A small network was shown many inputs. Here are its activations along a few directions, one row for each input.
Each table varies a few parts of the input and shows all the possible inputs, shuffled.
A made-up example of a description, with smaller parts first: one of 8 places around a ring, together with either a single point or (one of 2 separate values, together with one of 4 places along a line) or one of 9 places around a ring.
Shared parts are said once, and a part with two or three values counts as separate values.
In the rows, zero is written as 128.

Other details of the inputs vary at random and push rows far along three fixed directions, the same in every table; ignore that.
These rows show it; all are for the same input, with only those details redrawn:
[130 112 159  92 117 150 141 124 187 137 139]
[144 115 110  96 145 208 102 130 183 102 132]
[115 139 116 135 126  57 134 104 127 148 117]
[116 142 102 144 131  52 127 102 119 143 111]
[121 123 135 134 109  77 145 108 155 145 120]
[117 136 168  57 144 132 139 122 154 158 154]
[131 120  87 179 108  77 124 104 150 118  96]

Table:
r1: [147 112  91 108 165 189  82 130 134  85 135]
r2: [168  98 106 143 101 176 115 142 172 105 121]
r3: [ 95 144 131  93 156 100 116 107 102 149 124]
r4: [128 140 139  77 150 118 118 127  84 168 163]
r5: [128 154  75  88 196 147  82 119  92 135 133]
r6: [125 102  91 110 152 213 138 184 159  98 153]
r7: [134 113 128 166 109 195 116 130 172 104 110]
r8: [138  98 172 145  70 128 152 138 166 134 108]
r9: [135  95 123 152 113 188 114 127 176 105  95]
r10: [135  93 173 105 115 153 137 127 161 127 159]
r11: [120 121 139 183  73 110 152 108 174 116 105]
r12: [ 91 129 123 132 141  85 173 168  98 152 135]
r13: [112 165 150  93 164 126 125 127  98 170 148]
r14: [123 104 112 194 105  85 117 109 116 102 105]
r15: [140 120 143 178 110 112 134 133 128 126 124]
r16: [113 159 133 122 126  82 144 105 124 151 140]
r17: [128 131 116 160 118  68 122 120  75 158 116]
r18: [137 100  99 156 130 160  94 124 140  76 106]
r19: [114 137  25 171 164  93 119 152  75 106 114]
r20: [119 157 162 138 130  87 143 126  95 137 128]
r21: [133 107 147 192  64 117 144 129 145 126 109]
r22: [100 149 155  86 165 125 118 118  91 165 136]
r23: [128 148 117 166 115  70 127 125  78 154 122]
r24: [117  89  93 181 107 173 146 170 155  83 100]
r25: [142 124 158 100 117 160 160 125 177 141 140]
r26: [147  81 169 155  86 122 153 127 170 134 141]
r27: [108 134 174 107 107 110 167 110 153 143 124]
r28: [131 171 103 100 195 153  96 132  66 103 121]
r29: [135 110  89 192 108  87 123 104 135 134 107]
r30: [117 114  63 110 164 197 116 167 132  83 143]
r31: [148 127 158 136  92 153 147 143 148 137 134]
r32: [116 150  88  92 175 153  71 123  61 119 137]
r33: [134 177  78  91 172 150  86 126  75 116 151]
r34: [113 102 157 127 105 148 133 113 164 132 127]
r35: [123 119 156  85 119 123 131 122 118 156 161]
r36: [124 140 184 120  91 119 158 134 127 152 134]
r37: [129 147  75  80 178 144  76 123  76 122 140]
r38: [130 115 143 182  81 114 163 114 167 121  85]
r39: [116 122 199  80 144 146 134 136 114 150 153]
r40: [ 84 135  47 163 158 100 124 152  80  94 112]
r41: [136 121 126 159 114 107 135 125 151 139  98]
r42: [152 125 128 105 128 227 115 146 143  95 120]
r43: [154 106 148 187  85 106 164 129 155 114 102]
r44: [ 89 106 146 110 114 102 188 161 146 142 159]
r45: [127 155 151  91 164 115 124 131  93 152 171]
r46: [ 91 120  86 143 138 122 139 154 109 101 120]
r47: [146 148 116 160 139 126 120 134 107 114 122]
r48: [117 136 168  57 144 132 139 122 154 158 154]
r49: [132 116 147 137 111  72 143 119 140 129 129]
r50: [145 139  65 129 155 183  99 115 144  86 115]
r51: [125 153 127 149 128  73 153 112 109 153 104]
r52: [143 126 175 113 113 103 170 127 143 142 146]
r53: [144 162  69 130 199 124  73 136  62 108 111]
r54: [ 81 125 168  76 148 147 175 178 120 148 155]
r55: [167 110 117 151  99 189 131 143 158 101 109]
r56: [110 122 179  57 126 141 132 129 122 152 151]
r57: [115 151 182  67 120 148 142 132 122 146 161]
r58: [138 137  81 137 151 119  92 129  76 131 109]
r59: [166 110 122 104 150 204 103 148 164  96 141]
r60: [149 114 106 164 135 163  98 139 138  82  95]
r61: [136 149 100 107 198 152  78 135  63 124 138]
r62: [115 137 124 150 131  52 123 114  97 121 108]
r63: [147 103  99 188 111  78 124 116 128 115 107]
r64: [125 124 125 113 138 224  99 129 167  98 137]
r65: [145 121 133 104 142 215 114 137 155  74 130]
r66: [131 118 163 153 113 146 131 136 137 116 129]
r67: [140 140  90 195 104  89 135 109 141 125 108]
r68: [154 117 110 101 148 210 104 138 180 111 131]
r69: [104 156 162  88 160 117 118 125  87 137 159]
r70: [130 131 163 140 100  86 158 118 143 132 147]
r71: [131 146 107 160 114  64 127 118  87 152 135]
r72: [110 140  35 178 166 100 119 159  66 108 101]
r73: [113 147 146  79 169 119 123 124 102 171 134]
r74: [154 113 140 189  80 102 156 125 164 116 126]
r75: [114 146 134 110 160 107 119 118  91 168 132]
r76: [135 101 103 167 104 163 112 120 186  87  91]
r77: [146 107  63 189 116 152  85 128 115  87  79]
r78: [107 147 135 126 128  82 137 105 121 156 145]
r79: [109 128 119 143 123  64 131  96 114 155 128]
r80: [130 126 131 114 120  79 133 121 103 163 136]
r81: [135 119 148 136 107 147 143 124 171 144 144]
r82: [113 110 164 102 111 101 152 109 160 159 138]
r83: [148 110 171 101 105 160 141 150 157 145 133]
r84: [129 120 120 148 143 122 107 127 104 111 105]
r85: [151 131 104 184  84  93 139 122 130 126 120]
r86: [126 103 172 148  86 127 155 126 185 137 100]
r87: [144 131 107 144 137 197  97 133 143  67 125]
r88: [141 142 168  61 128 143 155 136 126 158 162]
r89: [123 158 181  80 141 151 150 134 137 166 152]
r90: [158 117 107 124 138 193 115 131 158  75 132]
r91: [125 140 157  83 170 115 121 135  88 154 143]
r92: [135 115 117 189  99  86 130 114 135 110 128]
r93: [124 149 136  64 150 108 119 127  98 153 153]
r94: [118 119 175 102  94 103 148 128 139 147 131]
r95: [129 145 116 135 108  63 147 109 100 139 125]
r96: [106 178 155  88 160 127 130 123  98 156 136]
r97: [131 120 170  95  96 163 152 131 154 122 135]
r98: [125 122 154 136  85  90 149 119 133 150 149]
r99: [126 121 140 118 125 151 112 132 105 136 128]
r100: [120 156  57 174 139 100  80 113  64 103 109]
Changing only one part turns r23 into r71. The same change can be made to r58. Which row results?
> r80
Changing only one part turns r66 into r69. The same change can be made to r7. Which row results?
> r64
Changing only one part turns r62 into r53. The same change can be made to r11. Which row results?
> r89
Describe the family of inputs behind these rows.
> one of 5 places around a ring, together with either one of 2 separate values or (one of 3 separate values, together with one of 6 places around a ring)
Which other rows does r24 become when the choice among 2 separate values takes its other values? List them by row number.
> r54
Which other rows does r49 become when the choice among 3 separate values takes its other values? List them by row number.
> r48, r93
Which other rows does r43 become when the place on the ring of 5 takes its other values? List them by row number.
> r28, r52, r65, r90
A walk changes only the place on the ring of 6. It starts at r96 and steps to r38. List the rest of the walk in order.
> r86, r9, r22, r7

Table:
r101: [169 113 154 111  98 229 115 125 191 110 141]
r102: [126 106 175 165  72 104 171 130 157 122 123]
r103: [131 173  86  88 195 132 103 142  60 132 148]
r104: [131 143 171 125 123  55 132 104  99 169 121]
r105: [109 139  53 154 163 126  94 128  85 101  97]
r106: [ 97 140 160 127 121  63 155 135  82 164 128]
r107: [133 153 170 126 125  57 140 101 102 165 119]
r108: [147 107 189  51 140 219 118 125 189 132 146]
r109: [137 129 100 144 134 160 127 151 122 114 119]
r110: [111 116 196 107  97  92 182 149 130 179 147]
r111: [144 138 121  83 152 190  80 115 125 130 149]
r112: [116 107 188 102 101  83 177 138 141 178 158]
r113: [106 157  93 102 189 121  87 128  56 120 138]
r114: [118 147 125  75 167 143 120 134 119 124 156]
r115: [142 142 107 117 131 161  96 106 147 119 127]
r116: [140 113 113 133 135 196 100 146 133  83 129]
r117: [ 94 127 207  85 110  94 176 128 148 158 153]
r118: [141 154  77 141 167 121  78 101 109 110  96]
r119: [114 148 156  98 118  66 134  91 110 176 139]
r120: [135 106 154 161  79  99 180 134 175 139 129]
r121: [156 124  88 223 101  90 112  94 147 101  71]
r122: [156 100  82 237  90  76 101  93 140 104  67]
r123: [112 156 140  86 166 154 123 134 108 120 148]
r124: [118 112  63 237  91  82 130 121 137  92  68]
r125: [142  93  64 236  87  71 120 115 131  90  93]
r126: [112 137  72 148 162 132  93 135  79 111 109]
r127: [167  48 148 204  35 174 157 145 228  80 117]
r128: [135 164 156  61 152 169 113 112 129 150 159]
r129: [135  96 136 109 117 227 140 161 201 107 133]
r130: [149  82 121 115 115 215 130 151 196 100 137]
r131: [128 128 115 180 103  66 151 116 130 119 118]
r132: [147  94 133 105 117 219 137 155 205 103 144]
r133: [154 132 111 139 117 154  92 112 127 120 125]
r134: [114 141  64 137 169 131  87 122  87  92 113]
r135: [104 132 144 113 127  47 154 115 104 155 142]
r136: [127 132 110 146 133 162 123 144 118 105 114]
r137: [117 148 121  92 169 198 116 147 121 113 136]
r138: [123 114 193 103  97  84 179 143 134 175 157]
r139: [ 98 111 185  98 103  88 185 139 144 178 142]
r140: [111 172  94  99 187 132 116 141  76 139 135]
r141: [129 172  87 102 187 119  99 131  58 117 145]
r142: [ 99 132 152 109 133  71 156 138  94 178 141]
Changing only one part turns r102 into r117. The same change can be made to r136. Which row results?
> r124
Changing only one part turns r119 into r133. The same change can be made to r139. Which row results?
> r110
Describe the family of inputs behind these rows.
> one of 6 places around a ring, together with either one of 2 separate values or one of 5 places around a ring
Which other rows agree with r128 in the place on the ring of 6? List them by row number.
> r120, r121, r123, r131, r137, r140
Which other rows does r133 become when the choice among 2 separate values takes its other values? List them by row number.
> r104
Which other rows does r119 become when the choice among 2 separate values takes its other values? List them by row number.
> r108
A walk changes only the place on the ring of 6. It starts at r125 and steps to r135. List the rest of the walk in order.
> r114, r131, r141, r127
